These are the activations of a small network on made-up records, seen along a few directions, one row for each record.
Each row is followed by the record's values for the fields K, H, V, T, S, J.
Not every record has every field; a missing one is written absent.
The largest differences between rows may come from other fields.
Random noise pushes rows far along 4 fixed directions. That doesn't count. These rows show it; they differ only by the noise:
[  -8 -503   55  391  482   10  633  147   51  117 -153 -450   69  603
 -147  -88   99   79]
[ -40 -547  278  391  479  -67  589  191  158   14  129 -476  -13  437
  -60 -180  206  284]
[-125  318  271  172 -108  132  709 -178   67 -305  -85 -277   29 -143
   12   33   70  216]
[  -4  -46  185   70  313 -226  109  143  211 -181  139 -268 -278 -293
  293 -364   75  185]
[   1  720   18 -506 -403  -11  -59 -246  130 -379  -51   41  108 -620
  159  -23 -217 -118]
[ -58   66  287   56   85  -71  344    2  184 -246  149 -268  -71 -192
  126 -169   88  236]

[  57  491 -329 -499   95 -140 -171 -135  466 -252  -20  136 -140 -252
  251 -397 -184 -244]	K is k3, H is h1, V is v1, T is t1, S is absent, J is j2
[-243 -486  539  460  216  -27  566   41   82   41  415 -240 -450 -337
   65 -248  146  618]	K is absent, H is absent, V is absent, T is absent, S is absent, J is absent
[  48 -113  -46 -326  337 -216  -48   64  566 -130  353  -70  -72  191
   68 -451   31   33]	K is k3, H is h1, V is v1, T is t1, S is absent, J is j2
[  36 -166   45 -188 -161 -142 -317  177   -2 -112  203  -19  -27  -78
  -23  -63  125 -230]	K is k1, H is h2, V is v2, T is absent, S is s1, J is j1
[ 257 -114 -403 -475    0  117 -265    7  141  361 -155  164  431  209
  -95  106 -405 -389]	K is k2, H is h2, V is v1, T is t3, S is absent, J is j2
[ 167 -290  134 -433  -47 -137 -517  188  404  -54  375  -34  -13   97
  -84 -191  150   51]	K is k2, H is h2, V is v1, T is t3, S is s6, J is j3
[   3   -4 -222  215  344 -270 -395   43 -214  383 -343  107 -417 -360
  389 -233  -89  -96]	K is absent, H is absent, V is v2, T is absent, S is s5, J is j3
[  38 -635 -106  280  342   90  119  380  -73  458    3 -197  123  568
 -126   63   26   -4]	K is k1, H is h2, V is v1, T is t3, S is s2, J is j2
[  42  216 -271   95    9    5  264  -51   72  -80 -196   64 -455 -442
  183 -434 -381   58]	K is k3, H is h1, V is absent, T is absent, S is absent, J is j1
[ 108 -543  -25  -70  -24  -76 -324  147  -58  156   74 -110  321  638
 -342  149  -63 -353]	K is k2, H is h2, V is v2, T is absent, S is s1, J is j1
[-234   53  -13  706   99  175  503   10 -821   26 -704  -98 -258  380
 -408  505  203 -225]	K is absent, H is absent, V is v2, T is absent, S is absent, J is absent
[ -44  223 -106  131   45   97   69   18  -58  -25 -595   -1 -214 -147
  184   65 -202 -142]	K is k1, H is h2, V is v1, T is t2, S is absent, J is j3
[ -75  445 -292  170 -254  243  219 -140 -278   31 -393  165 -107 -165
  112  362 -111  -56]	K is absent, H is absent, V is v1, T is t3, S is s2, J is j2
[-178 -250 -109  411   69  140  376   80 -340   15 -275 -197  148  399
 -201  279  114  147]	K is absent, H is absent, V is v1, T is t1, S is s4, J is j3
[  11 -110  324 -175   38   44 -294  196  -47  -54  392  109  -80   47
 -155  -25  192   67]	K is k1, H is h1, V is v1, T is t3, S is absent, J is j3
[-176   43   25 -174  -66  -27 -190  227  246 -287  257 -141   14    3
 -141  -33  178  -33]	K is k1, H is h2, V is v1, T is t1, S is s4, J is j3
[ 308 -264 -454  -59  353 -144 -475  157 -356  214 -300  -56    6  339
 -298  173  -79 -415]	K is absent, H is absent, V is v1, T is t1, S is absent, J is j3
[  -6  240  -22  -92 -185   69  168 -158  212  -45 -132  106  110  -93
  -71   84  -71 -146]	K is k2, H is h2, V is v2, T is absent, S is absent, J is absent
[ -36  316  -88  186 -125  -91 -106   45 -105   63 -212   35 -122 -249
  107  103 -150 -108]	K is k2, H is h2, V is v2, T is absent, S is s2, J is j2
[ 158 -228 -301 -592  -10 -212 -520  168  230  205   90   16 -137  -24
 -107 -351 -414 -335]	K is k2, H is h2, V is absent, T is absent, S is absent, J is j2
[  37   91   -1 -203 -142   24  204  -71  151 -267   62   -2  287  166
  -79    4 -136   86]	K is k1, H is h1, V is v1, T is t1, S is absent, J is j1
[ 112 -225  251  134  -21  118  505  -13   59  -56  220  -40  355  424
 -165  187  137  346]	K is k1, H is h1, V is v1, T is t1, S is absent, J is j3
[ -16  -59 -134  175  153 -193 -125  245  129  108   36  -44 -216   15
   42  -95    6  -95]	K is k2, H is h2, V is v2, T is absent, S is s2, J is j2
[ -79  105  316 -516 -169 -217 -660   78  136 -255  493  -14  106  -82
 -398  -25   86 -276]	K is k2, H is h2, V is v2, T is absent, S is absent, J is absent
[-148  337 -120 -253    1 -124   12  -63  128 -294   14  -15 -287 -220
  161  -71   10  -70]	K is absent, H is absent, V is v1, T is t1, S is absent, J is j2
[  -5 -262   91 -186 -221  -77   29  -27   15    3  317   53   33  -69
 -272   76 -215  211]	K is absent, H is absent, V is absent, T is absent, S is absent, J is absent
[ -71 -236   28  -72  -79   98  153   74  -34   99  -50   96  -92   84
 -108 -199 -202  121]	K is k1, H is h1, V is absent, T is absent, S is absent, J is j3
[  16 -507    2   24  -43  241  -54 -165   74  256  186   46  645  578
 -308  318 -181  151]	K is absent, H is absent, V is v1, T is t2, S is s4, J is j3
[ -14  390 -179 -233 -138  -99  -34  -14  -79 -167 -152 -244  -85   39
  -20  -76  -62 -304]	K is k2, H is h2, V is v1, T is t1, S is s3, J is j2
[  14  361    1  -14 -183  161  182 -205  126 -197 -290  155   20  -99
  122   68 -254  107]	K is k1, H is h1, V is v1, T is t2, S is absent, J is j3
[ -27   -3 -276  -71  283 -183 -262  196 -192   80 -127  -93 -229   56
  263 -386  -71 -265]	K is k1, H is h1, V is v1, T is t1, S is s3, J is j2
[  12   27   12   32 -230  230  292   -7  132   65   89  -85  251  377
 -286  327   -3   37]	K is k2, H is h2, V is v1, T is t3, S is s2, J is j2
[ 223 -416  -86 -148  214 -158 -465  238  273  -66  383   10 -219  169
  169 -342   36  -57]	K is k1, H is h1, V is v1, T is t3, S is s1, J is j1
[ 137 -236 -185 -216   94  112  -71 -264   70  308 -200  158  407  399
  -75  176 -351  -81]	K is absent, H is absent, V is v1, T is t2, S is absent, J is j3
[ -42 -303  203  389   59   19  186   91 -270  155 -182   20   17    9
   44 -130  183  252]	K is k1, H is h1, V is v2, T is absent, S is s6, J is j3
[-100  -38 -151  442   21  148  511 -130 -150  276 -219   25   60  -14
    2  189    1  126]	K is absent, H is absent, V is v2, T is absent, S is s2, J is j2
[ -44   80  172  155 -223  -10  152 -103 -158  -64   96  -39   41  266
  -90   86   35  -20]	K is k1, H is h1, V is v2, T is absent, S is s3, J is j2
[ 139  -81 -117  -44  -37   50   37   49  -48   50 -308 -149   96  262
 -189   17  130  -94]	K is k2, H is h2, V is v1, T is t1, S is s6, J is j3
[  67  645 -682 -411   68   13   17 -211  260 -127 -532  134 -104  -32
  105 -241 -349 -528]	K is k3, H is h1, V is v1, T is t1, S is absent, J is j2
[ 119  491  -58 -417 -169 -234 -583   65  194 -261  230   20 -534 -594
  392 -289   -7 -228]	K is k2, H is h2, V is v1, T is t3, S is s3, J is j2
[ -34   76  -21  223   68    2 -167  130   42  -84 -135 -116 -207 -124
  131  -14  -72   16]	K is k2, H is h2, V is v1, T is t2, S is s4, J is j3
[ 144  107   23  150  277   25  233  -57  268   72  112  142 -160 -408
  502 -293 -110  293]	K is k3, H is h1, V is v1, T is t3, S is absent, J is j2
[  35  734  -97 -578 -611  132   43 -360  106 -457  -46  241  431 -284
    5  179 -329 -110]	K is k1, H is h1, V is v1, T is t1, S is absent, J is j1
[  97 -279  -64 -326  -46  -34  -97 -234  205  267  221  280  530  341
 -169  179 -150  -97]	K is absent, H is absent, V is v2, T is absent, S is absent, J is absent
[-315    9  339  209  128   29  542  -53  274 -340  235 -162 -266 -213
  163 -105  306  447]	K is absent, H is absent, V is v1, T is t1, S is absent, J is j2

Here are new rows. What are their fields?
[ 104 -518   -8 -347  -36  103 -400  -74  193  183  411   62  334  180
  -76   45  -50 -123]	K is absent, H is absent, V is v1, T is t3, S is s1, J is j1
[-193  189    1  -16 -202 -116 -282  -27 -191 -304    3   99 -224 -300
  138   60   57 -159]	K is absent, H is absent, V is v2, T is absent, S is s1, J is j1
[  43  371  142 -523 -580   77 -463 -220  147 -393  336  195  220 -219
   50   51 -232  -44]	K is k1, H is h1, V is v1, T is t2, S is s1, J is j1
[  39  412 -395  185 -118  113  352 -328 -189   51 -654  237   -6 -256
  140  236 -202 -223]	K is absent, H is absent, V is v2, T is absent, S is absent, J is absent
[-169  109    1 -260 -172  176  115  -57  190 -202    5   13  216  255
 -242  -80  128   17]	K is k1, H is h1, V is v1, T is t1, S is s6, J is j3
[ 102  178 -139 -285 -147   -1 -350 -166  271   82  328  283   74 -393
  241   -4 -191  150]	K is absent, H is absent, V is v1, T is t3, S is s2, J is j2
[-127  202   30  103  396 -306  -52  214  318 -289  234 -367 -784 -363
  404 -622  262    0]	K is k2, H is h2, V is v1, T is t1, S is s3, J is j2
[ -27 -489  316  575  371 -164  350  236  179  -92  300 -352 -444  -52
  169 -377  418  279]	K is k2, H is h2, V is v2, T is absent, S is s1, J is j1
[  -4  -91 -303 -374 -146   89 -476 -150 -295  313 -194  100  320  353
  -88  262 -327 -491]	K is absent, H is absent, V is v1, T is t2, S is s3, J is j2
[ 177 -121 -642 -120  109   83 -337   12 -315  226 -492  118  -62   77
  148   23 -263 -519]	K is absent, H is absent, V is v1, T is t3, S is s1, J is j1
[ -34  -90  244   68 -144  196  226  -26  -90  -43   23   16  183   76
  -56  -23  248  285]	K is k1, H is h1, V is v1, T is t1, S is s6, J is j3
[-113  -89  293 -333  203 -339 -205  307  434 -337  509 -231 -331  -90
  121 -343  280   77]	K is k1, H is h2, V is v1, T is t1, S is absent, J is j2
[  66 -177 -237  404  173   36  292    7 -326  364 -468 -226  -33  427
 -101   33  -20 -379]	K is k2, H is h2, V is v2, T is absent, S is s3, J is j2
[  87  281 -224 -301   60 -178 -657   12   52   52  -80  -39 -310 -305
  352 -289 -264 -399]	K is k2, H is h2, V is v1, T is t2, S is s3, J is j2
[  55  368 -327  -69  100 -160 -279   34 -116   46 -384  387 -298 -627
  506 -248 -207 -295]	K is k1, H is h1, V is v2, T is absent, S is absent, J is absent
[  93 -402  -66  388  145  175  380  109  -77  106  -42 -133  273  609
 -245  125  143  164]	K is k1, H is h1, V is v1, T is t1, S is s4, J is j3
[  62   23   18  144  -64   72  331 -190   65  -66  111 -211 -171  226
  -37  118  144   83]	K is absent, H is absent, V is v1, T is t3, S is s3, J is j2
[ -22    2  333  291  -53 -226    8  173  -27    2  285  -92 -138 -413
  204  -68  125  354]	K is k2, H is h2, V is v2, T is absent, S is s2, J is j2
[ 113 -575  -38  659  572  -50  389  156   24   74   -7 -374 -490  192
  224 -251  225  250]	K is absent, H is absent, V is v1, T is t3, S is s1, J is j1
[ 138  319 -432 -357  -27  -43 -292 -122   98  -30 -397   93   75 -141
   72 -338 -220 -189]	K is k3, H is h1, V is v1, T is t1, S is s6, J is j3
[ -27 -434  -26  158  355   21  332  164  -88  117 -111 -145  187  511
  -54  -87  -22   29]	K is k1, H is h1, V is v1, T is t1, S is absent, J is j1
[ 106  -70  -76  474  222  247  737 -115   35   82 -288  -28  152  219
   26   46   10  229]	K is k3, H is h1, V is v1, T is t1, S is absent, J is j3
